Each row below holds a small network's activations on one input, seen along a few directions.
Each table varies a few parts of the input and shows all the possible inputs, shuffled.
Descriptions start from the smaller parts, as in this example, which fits no table here: values(2) and (point or ring(11) or (line(4) and ring(5))).
Shared parts are said once, and a part with two or three values counts as separate values.
In the rows, 128 means zero.

Other details of the inputs shift rows strongly along two fixed directions, in all tables alike. That doesn't count.

A family of inputs:
R1: [162 156 122  83 117 111 161  64 155 127 134 118 142 114]
R2: [133 131 125 115 135 117 109 136 133 131 128 131 170 142]
R3: [163 141 126  92 112 119 149  73 150 118 128 123 152 126]
R4: [102 125 118 168 118 171 137 101 135 177 152 147  72 124]
R5: [132 126 126 117 133 115 104 133 137 129 124 131 167 144]
R6: [150 121 121 152 128 136  92 218 154  70 111 107 191 145]
R7: [ 99 112 131 146 123 124 157 106 103 133 127 140  76 109]
R8: [132 122 126 116 137 120 106 132 135 129 125 132 170 144]
R9: [101 124 134 140 121 126 155 109 109 143 117 126  68 109]
R10: [137 116 130 144 143 129  69 220 147 101 111 115 202 158]
R11: [ 85 111 139 131 145 114 137 104 106 166 130 142  84 116]
R12: [ 88 109 136 195 132 153 115 229  80 101 110 131  99 132]
R13: [158 144 125  78 112 108 145  53 151 130 137 125 140 121]
R14: [157 138 122  78 131  96 141  56 158 139 142 126 142 124]
R15: [114 115 127 125 130 116 130 104 112 146 127 136  99 128]
R16: [160 135 107 172 121 188  78 206 174 115 141 119 199 162]
R17: [149 106 121 143 136 140  74 211 137  93 110 114 198 164]
R18: [144 156 130  71 134 101 145  50 140 146 151 139 154 130]
R19: [ 58 109 141 173 119 138 169 120  57 169 112 145   6 101]
R20: [157 142 118  77 125 102 146  53 145 140 144 129 147 127]
R21: [159 145 127  77 119 104 145  56 159 131 139 123 136 113]
R22: [145 134 120 127 127 121 133 144 146 100 127 119 154 121]
R23: [ 98 124 138 131 144 118 144 111  96 155 135 138  71 117]
R24: [104 136 138 138 120 134 159 110  91 140 122 137  70 116]
R25: [147 125 130 116 128 127 113 137 144 113 122 118 152 128]
R26: [ 98 123 134 129 136 123 144 106  88 154 134 142  74 124]
R27: [ 47  91 145 207 121 153 135 188  52 150  95 137  17 117]
R28: [146 127 124 117 138 116 114 141 141 123 128 120 157 135]
R29: [146 132 120 128 119 125 132 139 138 100 127 125 157 127]
R30: [155 121 126 149 128 146  91 217 148  80 101 103 191 149]
R31: [162 160 132  73 125 107 151  58 150 128 146 127 137 113]
R32: [150 141 132 114 124 132 116 140 128 109 126 125 153 135]
R33: [156 122 127 145 122 146  78 218 137  86 108 112 194 152]
R34: [ 98 117 129 143 118 121 157 104 106 133 127 137  74 110]
R35: [109 126 117 149 119 168 148  83 141 177 158 148  79 124]
R36: [161 164 127  84 121 114 161  70 148 121 137 120 141 117]
R37: [148 152 115 147 122 179 114 132 162 138 163 130 156 145]
R38: [ 86  94 133 193 137 147 113 222  99 106 107 123 100 124]
R39: [ 87 120 137 132 143 112 139 110 103 168 131 142  84 114]
R40: [ 45  81 146 201 131 154 124 188  48 155 101 143  18 115]
R41: [144 117 126 116 140 119 111 137 143 121 127 120 157 138]
R42: [155 160 122  85 127 106 166  65 153 112 149 126 140 110]
R43: [156 124 127 143 130 142  78 223 145  87 108 106 192 145]
R44: [146 157 132  71 141  96 146  56 149 146 152 136 151 123]
Each input here is: line(4) and (point or (values(2) and line(5))).
The inputs of R35 and R37 match in every part but the line(4) part. If R41 is changed in the same way as R35 into R37, which row does it become?
> R23
The inputs of R24 and R19 match in every part but the line(4) part. If R32 is changed in the same way as R24 into R19, which row does it become?
> R33
Which other rows agree with R10 in the line(4) part? List them by row number.
> R4, R5, R6, R9, R13, R14, R15, R21, R27, R34
Change only the line(5) part in R38. List by row number the other rows that result.
> R11, R25, R30, R41
